These are the activations of a small neural network, seen along a few directions. Each row is one input.
Each table varies a few parts of the input and shows all the possible inputs, shuffled.
Descriptions start from the smaller parts, as in this example, which fits no table here: one of 2 separate values, together with either a single point or one of 9 places around a ring or (one of 4 places along a line, together with one of 5 places around a ring).
Shared parts are said once, and a part with two or three values counts as separate values.

Other details of the inputs vary at random and push rows far along two fixed directions, the same in every table; ignore that.

Rows:
x1: [ 35  -9  24  36  18 -17 -16  -3  15  41  31  24 -61  -9  -5]
x2: [-42  18  18 -36 -35  13  38  -4 -17 -60 -17 -26  70  10  17]
x3: [ 34   5 -40 -35 -28  23 -19  -4   1  54 -19 -14   7  -3  -4]
x4: [ 37 -17  13  48  25 -20 -17  -4  19  50  38  22 -97 -16  -4]
x5: [ 27  -5 -16  47  35 -24 -32  -4  27  19  11  23 -45  15 -11]
x6: [ 19  -2 -50 -25   8  25 -25  10   5  36 -28   8  -5  -7  -5]
x7: [-23 -14  74  46  21 -38  16  -4   0 -32  58  16 -19  -4   5]
x8: [ 40  -9  20  34  23 -15  -3  -4  26  35  22  22 -81   0  -5]
x9: [ 33 -32  -7  61  47 -38 -30  -5  38  35  15  34 -84  17 -19]
x10: [ 30  12 -35 -22 -20  26 -11  -6   8  45 -20  -3  -6   2   8]
x11: [ 28  -9  -1  17   4  -7  -7 -12  18  31  16  19 -60 -13   4]
x12: [-36  16 -10 -48 -47  23  31  -3 -24 -50 -34 -33  84   0  17]
x13: [-36  17  22 -36 -38   8  28   3 -27 -53 -17 -31  82   4   6]
x14: [-17  15  -7 -24 -30  17  14  -6 -12 -17 -15 -12  42  -1  17]
x15: [  2 -27  12  28  49 -14 -17   9   2  -9  21  24 -38 -14  -5]
x16: [ 29   8 -41 -24 -26  19 -11  -9   1  44 -22  -7 -14 -11   1]
x17: [  2   6 -19 -32 -27  13   4  -4  -9  14 -13 -28  33  -1  -1]
x18: [ 47   5 -37 -26 -18  22 -17   5   4  56 -31 -13 -14   0  -3]
x19: [-35  16   5 -37 -36  10  19  -3 -21 -27  -8 -32  71   5   8]
x20: [-38  13  -4 -49 -42  16  22   5 -31 -37 -22 -47  93   5  11]
x21: [-35  11  16 -31 -33  11  37  -2 -13 -55 -18 -22  60   8  14]
x22: [-31 -14  56  15  -1 -23  23   4 -16 -49  30  -9  17  -1   7]
x23: [ 58  11 -70 -35 -25  31 -36  -5   8 101 -24 -13 -13  -4  -4]
x24: [ 50 -15 -40  45  36 -18 -44 -10  38  71  -5  32 -73  18 -21]
x25: [ 17  14 -58 -51 -42  36 -10   0 -14  41 -37 -40  39  -3   1]
x26: [ 38   1 -36 -31 -24  18 -17  -4   2  54 -17 -13  -2  -4  -6]
x27: [-56  -5  91  52  19 -44  39  -7  -7 -72  62   9 -15  -6   7]
x28: [-46  -4 105  50  24 -45  48  -1   3 -82  54  16 -18   8   9]
x29: [-50  11 -11 -17 -16  -7  15  -2 -10 -65 -38 -23  83  32  -4]
x30: [ 36   6 -47 -23 -23  22 -14  -5   5  63 -19 -19 -10  -6  -7]
x31: [ 31  -2 -51 -24   2  28 -19   8  -1  39 -26   5  -8  -4 -12]
x32: [ 32 -10   4  36  15 -14 -10  -8  18  47  26  17 -76 -15  -7]
x33: [-10  22  -3 -40 -35  22  15   1 -13 -15 -30 -25  55  10   6]
x34: [ 27  -2 -54 -26   5  25 -21  11   2  40 -29   4  -3  -5 -10]
x35: [-22   2  78  46  23 -31  27  -2   8 -40  46  18 -29   7  10]
x36: [ 43 -21   6  27  15 -16 -15  -3  16  52  25  16 -64 -10 -11]
x37: [ 29  -8 -56 -26  13  26 -31   7   0  35 -32   5  -2 -12 -10]
x38: [-17  26 -17 -61 -48  35  23   8 -19 -27 -48 -44  82  16  14]
x39: [-37   7 -12 -39  -1  19   4   9 -23 -49 -28 -14  71  -4   2]
x40: [ -8 -18  23  36  46 -16 -11   9  13  -5  28  35 -44  -8  -3]
x41: [ 24 -10  12  34  17 -17  -9 -10  18  43  36  14 -68 -12  -8]
x42: [-33  14  18 -37 -39  10  30   5 -27 -51 -21 -32  84   4   4]
x43: [-46 -15  96  43  16 -44  36   6 -14 -79  50   6   5  -2   6]
x44: [ 27  -6 -21  36  30 -25 -28  -6  27  14   6  20 -45  13 -17]
x45: [ 37  19 -34 -31 -22  29 -11  -3  10  49 -29 -11  -9   6   1]
x46: [ 10 -15  19  32  10 -18   0  -4   4   9  26  13 -53 -14   6]
x47: [-40  12   8 -27 -36   9  32  -3 -25 -51 -16 -25  62  -4  11]
x48: [ 10  11 -10 -30 -26  18  10   2  -6   3 -29 -21  28   4  -2]
x49: [ 18   9 -69 -16 -13  12 -29  -4  12  35 -51  -7  22  27 -14]
x50: [ 23  13 -39 -19 -25  23 -12  -7  -3  43 -18  -5  -1  -8   5]
x51: [ 16  24 -46 -36 -37  34  -9  -5  -8  44 -28 -23  26  -4   5]
x52: [-35  15  -2 -47 -42  23  30   2 -21 -50 -31 -35  79  10  19]
x53: [ 24 -22 -13  22  41  -4 -23  10  18  30   8  30 -56 -12 -11]
x54: [ 19   1 -35 -26 -27  21  -4  -4  -3  23 -26 -12   4  -8  13]
x55: [-26   9 -20 -27  -1  24  -3  15 -14 -20 -24  -5  54   0   6]
x56: [  4 -10  -4  36  27 -28 -16   1  15 -22   5   9 -17  17 -10]
x57: [-61 -17  85  52  51 -42  32  11  -7 -86  55  31  -9  -1   0]
x58: [-33  -3  85  36  15 -37  36   1  -2 -61  40  11  -9   5   3]
x59: [ 27 -22 -17  46  34 -30 -23  -8  33  30   2  27 -57  18 -21]
x60: [-43  -9  79  36  16 -42  31  -5  -6 -52  57   4  -5  -2   4]
x61: [ 25 -14  17  37  18 -17  -9 -14  22  30  33  31 -80 -13   5]
x62: [ 22   7 -56 -27   3  31 -26  11  -2  44 -28   6   7  -2  -5]
x63: [-30   5  -4 -17   6  11   6  12 -14 -29 -11   0  40   1   1]
x64: [ 26  14 -48 -31 -28  27 -17  -8   2  59 -18 -19   2  -4  -3]
x65: [ 39  24 -78 -49 -41  47 -27  -5  -3  83 -38 -29  20  -4  -1]
x66: [-42 -10  44  26  41 -16   6  10 -12 -60  25  17  17  -9   3]
x67: [ -1  -7  32  35  10 -21   3 -12   7   2  35  21 -51 -12   4]
x68: [-36  -8  90  44  16 -41  28   0  -3 -59  53  15  -7  -2   4]
x69: [ 44 -31 -18  35  52 -10 -39  11  26  57  19  39 -93 -14  -9]
x70: [ 49  -6 -79 -30   4  34 -39  14   7  73 -37   3 -21  -7 -10]
x71: [-42  16 -14 -20 -17  -2  13  -1 -13 -75 -34 -27  90  25  -2]
x72: [-51   4   8 -26   6  12   9   8 -24 -65 -14  -9  73  -4   6]
x73: [-47  21  16 -23 -33   9  28  -5 -22 -46  -5 -29  63   0  12]
x74: [ 41  17 -33 -25 -20  25 -16   0   6  56 -26  -8  -5   2   0]
x75: [-25  -5  31  49  33 -41   0  -3  11 -54  24  18  -6  18  -6]
x76: [-55 -15  62  28  30 -24  31  12 -19 -84  33  12  16   1   2]
x77: [ 22 -15   7  38  43 -11 -19   5  15  29  30  40 -70  -9 -10]
x78: [-57 -16  85  50  46 -39  33   8  -9 -87  55  30  -9   0  -2]
x79: [-15  18  -7 -37 -35  23  17  -6  -7 -18 -24 -20  46   8  14]
x80: [ 25 -14   8  42  46 -10 -20   5  14  33  32  41 -72  -8  -9]
Each input here is: one of 5 places along a line, together with either one of 2 separate values or one of 4 places along a line or one of 10 places around a ring.
The inputs of x22 and x36 match in every part but the place on the line of 5. If x25 is changed in the same way as x22 into x36, which row does it become?
> x30
The inputs of x38 and x8 match in every part but the place on the line of 5. If x15 is changed in the same way as x38 into x8, which row does it become?
> x37
The inputs of x24 and x49 match in every part but the place on the line of 5. If x5 is changed in the same way as x24 into x49, which row does it become?
> x75
A walk changes only the place on the line of 4. It starts at x66 and steps to x55. List the rest of the walk in order.
> x62, x80
Change only the choice among 2 separate values in x56. List by row number the other rows that result.
> x9
Change only the place on the line of 5 in x80. List by row number the other rows that result.
> x31, x76, x77, x78
A walk changes only the place on the line of 5. It starts at x4 and steps to x32. List the rest of the walk in order.
> x27, x73, x51
Change only the place on the ring of 10 in x60. List by row number the other rows that result.
> x2, x11, x13, x16, x26, x27, x28, x41, x58
Change only the place on the line of 4 in x78. List by row number the other rows that result.
> x6, x39, x57

Rows:
x81: [ 10   0 -66 -32   8  30 -24  11  -7  25 -28  -4  16  -1  -8]
x82: [  5 -31 -26  25  24 -16 -21  -1   3   8   7  17 -35 -18 -11]
x83: [  8  -6  17   6  -6  -9   3   1  -3  17  18 -14  -4  -5   2]
x84: [ 29 -10  16   8  11  -7   2   8  10  29  12  12 -53  -5  -9]
x85: [-36   0 -14  -7  -4  -7  10  -2   7 -43 -34 -10  55  37  -3]
x86: [ 37   7 -38 -48 -32  33  -1  -1   2  34 -40 -11   7  -5   0]
x87: [ 16   1  10  17  -2 -12  -9 -17   7  37  27   4 -29  -7  -5]
x88: [-34   4  41  -9 -15   0  33  11 -24 -44   4 -24  43   4   4]
x89: [-42 -15  97  52  14 -53  25  -7  -7 -58  73   2  -7  -6   7]
x90: [-32  16   5  10   0 -20  10   0  -6 -75 -21 -17  62  32  -8]
x91: [-32  28  -1 -28 -38  22  27  -3 -16 -28 -14 -22  51   4  17]
x92: [ 31  14 -44 -52 -40  40  -4  -6  -1  30 -45 -16  12  -6  13]
x93: [ 18 -16  -2  23  46  -3 -32  13  11  18   6  44 -31  -5  -9]
x94: [ 10  -7  -7  19  53   0 -28  13  12  18  11  27 -39  -8 -11]
x95: [  0  10   6  -8 -18  11  13  -5   0  -7  -3  -3  -4  -4  22]
x96: [ 13   6   7  24   1  -8  -3 -14  11  40  26  15 -46  -7  -2]
Describe the family of inputs behind these rows.
> either one of 2 separate values or one of 4 places along a line or one of 10 places around a ring

Rows:
x97: [ 46   1 -63 -62 -23  52 -21  11  -4  40 -54  -9   5 -18  13]
x98: [-30  21 -47 -50 -17  25   1   2  -7 -49 -65 -12  98  26   1]
x99: [ 24 -11 -54  22  42  15 -32   8  29  59   0  44 -79  -2   0]
x100: [-37   4 -37 -38 -16   8  -4   4 -14 -41 -43 -32 106  23  -9]
x101: [  9  15 -13   5 -10  -2 -17  -9  -8   9  12  -7   8  -9  -1]
x102: [ 15  -3 -40   9  33   3 -33  -2  20  16 -22  35 -21   4  -9]
x103: [-26  18  10 -77 -45  43  35  12 -28 -32 -34 -27  74  -5  15]
x104: [-76   1  15  10  25  -1  20   9 -12 -84   0  16  42   9  13]
x105: [  8 -13 -18   3 -24 -13  -4 -15   0  10   3 -23  -6  -9   6]
x106: [-43 -21  81   8  12  -7  48  12 -18 -75  33  18  -2 -26  20]
x107: [ 45  24 -51 -37 -61  23  -9 -17  16  53 -55 -24  20  24   0]
x108: [ 13  13  13   2 -25  -6   4  -9   6  41   9 -29  -1  11   0]
x109: [  9   0 -16  -6  10   1   4  10   6 -18 -31  -4  10  30  -7]
x110: [-15   0  96  23  28 -14  30  16   2 -34  42  22 -28  -2  14]
x111: [ 37 -19   1   4  19  -4 -30  13  -4  29  12  13 -28 -20  -7]
x112: [-23 -16 -19  27  42  -8 -24   8   1   6  19  23 -20  -8  -8]
x113: [  8  -2  -4   7  22  -5   6  15   5 -24 -23   1  -7  23 -15]
x114: [ 42   9 -41 -13 -45   2 -22 -16  10  68 -24 -27  11  16  -8]
x115: [ 24  -1  -2  16   1  10   4 -13   9  37  21  25 -73 -27   9]
x116: [-30  -7  18   5  20 -14  12  24 -20 -60  -7 -19  40  10 -23]
x117: [  5 -17  33  46  54 -30   7  19  14 -35   9  26 -55   9 -20]
x118: [  6  16 -72 -48 -16  32 -15   1   8  -2 -72 -13  64  27  -5]
x119: [ -66   10   60   23    3  -15   42  -10  -15 -101   35    0   22   -8
   29]
x120: [  5  26  -6 -28 -30  24  15 -12   0  20   1  -7  -6  -4   9]
x121: [ 63 -11 -34   1 -22  -4 -20 -19  22 108   8  -8 -74  -8 -14]
x122: [-74   0  30  22  34 -16  16   1  -9 -93   4  25  37   6   6]
x123: [  6  -5  -9   0 -26  -6  11 -16  11 -12 -11 -11 -13   0  16]
x124: [  1 -19  47  61  11 -59   0 -18  12 -16  47   5 -41   1  -7]
x125: [-28 -10  21 -41 -18  20  27  16 -36 -27   2 -18  48 -31   7]
x126: [-22  17   4 -19 -49  -6  24 -15  -4 -55 -30 -28  57  18  14]
x127: [ 28 -32  -8  59  61 -38 -45  -2  31  34  30  43 -67  -1 -25]
x128: [ -8  19  48  38   4 -16  11 -13  12 -17  30  20 -20  11  10]
x129: [ 19 -16  25  -8   9   3  -2   8  -6  41  28   6 -36 -24  -7]
x130: [-33  -5  86  16  14 -16  31  13  -8 -70  23  21  20   4  13]
x131: [ 14  27 -25 -14 -30  17 -16  -8  -6  40  -7 -16  30   3  -1]
x132: [  3  18  34   8 -24  -7  23 -11  16   9   5 -13 -11  19  11]
x133: [  8 -27  42  46   0 -31  30 -18  19   4  35  24 -86 -15   9]
x134: [ 36 -10 -42  -5  15   2 -26  16   0  33 -23 -14  -7  13 -29]
x135: [ 31  -3  24 -10  12  10 -10  14  -2  53  19   0 -23 -14  -4]
x136: [-31  -7  70   7   8 -17  17  14 -21 -44  29   2  40  -1   0]
x137: [  2  -3  -4   2  -9   6   4  -9 -13  29  28   1 -28 -31   3]
x138: [ 22  -2  19  13 -20 -14  18 -21  23  32  15   4 -62   3   2]
x139: [ 27   6 -48 -10 -10  17 -26 -10  -4  45   4 -11 -17 -23   6]
x140: [-13  34 -14 -23 -31  19   9  -9 -12 -33 -21 -11  48   4  16]
x141: [-31  -2 -40  -8  16   8 -26   1 -15 -10 -18   2  43  -4 -12]
x142: [ -4  -9  -8   4  13 -13  -3  10  -5 -14  -9 -17  26  21 -17]
x143: [-44 -16  31  26  23 -34  12   5  -6 -66  13  -6  43  22 -12]
x144: [ 24  25 -50 -52 -44  37  -9  -9 -10  70 -14 -29  15 -13  -4]
x145: [ 11  46 -17 -35 -36  40   6  -3   1  35 -18 -19  22   9  13]
x146: [ 19   1 -44 -12   6  12 -13   3  15   9 -43   1  10  26  -5]
x147: [ 22 -15  36  19  28 -10  -4  13   7 -16  15  32 -41 -12   7]
x148: [  1 -21 -10  40  53 -27 -38   0  14  10  20  34 -29  -4 -19]
x149: [-20 -12 -41   7  27  10 -23  12  -2  23   7  13  -6  -3  -4]
x150: [-15  39   8 -25 -29  21  11  -1 -20  12   5 -34  51   2   7]
x151: [  6 -21   5  12 -24 -15  16 -15  -2  27  18  -9 -33 -21   0]
x152: [ 29 -36  21  26  38 -14 -21   9   0  23  39  21 -69 -32   1]
Describe the family of inputs behind these rows.
> one of 2 separate values, together with either one of 10 places along a line or (one of 3 separate values, together with one of 6 places around a ring)
The inputs of x127 and x98 match in every part but the choice among 2 separate values. If x151 is changed in the same way as x127 into x98, which row does it become?
> x133
The inputs of x138 and x121 match in every part but the choice among 2 separate values. If x117 is changed in the same way as x138 into x121, which row does it become?
> x116
Change only the place on the ring of 6 in x137. List by row number the other rows that result.
> x101, x131, x139, x144, x150

Rows:
x153: [-49  23  -4  -5 -13  -3  13  -7  -5 -65 -19  -7  75  28   6]
x154: [ 55   6 -72 -47  -7  39 -44  12  -3  86 -40 -10  12  -4 -19]
x155: [ 27   3  49  12 -20   4  23  -9   8  41  42  12 -76 -27  23]
x156: [ 47  21 -38 -49 -62  41 -11 -12 -10 102  -4 -32  -7 -26  11]
x157: [-42 -11  63  -4   5 -13  41  16 -23 -88   9  -8  39  -1   7]
x158: [ 44 -11 -62 -43 -18  33 -17   3   2  48 -43  -7 -14 -13   0]
x159: [ 27 -27  55  80  44 -62  -5  -7  31   1  46  26 -84  14 -16]
x160: [-76   2  11 -10 -12  -4  24  -1 -34 -77   6 -25  75  -7   8]
x161: [-65 -10  24 -16 -17  -9  26   6 -35 -73   4 -30  82  -8   7]
x162: [-48  35 -20 -41 -27  22  15   5 -12 -54 -50 -28 113  40   3]
x163: [ 13  -3   9  12  40   8  -7  13  13   7   5  33 -41  -3  -1]
x164: [  51    2 -106  -49  -24   50  -34   -1    5   75  -58   -5  -25  -17
    1]
x165: [-69   0  43  26  26 -19  14   3 -22 -77  33  11  43  -7   8]
x166: [ -5  -9  14  30  39  -6  -5   3  11 -15  20  42 -46 -12   7]
x167: [ 28 -38  50  71  62 -49 -21   7  17  31  68  35 -98 -18 -18]
x168: [ 29  12 -68 -34   7  37 -42  11   0  66 -29  -1  15   0 -11]
x169: [ -74    1   54   44    6  -45   41  -15   -1 -107   27   -2   32   20
    9]
x170: [ 37 -24  35  38  52 -16 -10  12  23  23  28  46 -89  -8  -9]
x171: [-38  13 -24 -44 -57   5  25  -8 -21 -57 -51 -56 104  24   3]
x172: [ 71  20 -93 -46 -28  37 -39   0  19  90 -70 -18   9  27 -20]
x173: [  34   -5   78   76    4  -51   14  -31   37   42   77   22 -120   -3
    4]
The inputs of x167 and x159 match in every part but one. If x160 is changed in the same way as x167 into x159, which row does it become?
> x169
Describe the family of inputs behind these rows.
> one of 3 separate values, together with either a single point or one of 6 places around a ring
Change only the place on the ring of 6 in x158. List by row number the other rows that result.
> x157, x163, x164, x166, x170
Change only the choice among 3 separate values in x161. List by row number the other rows that result.
> x158, x171
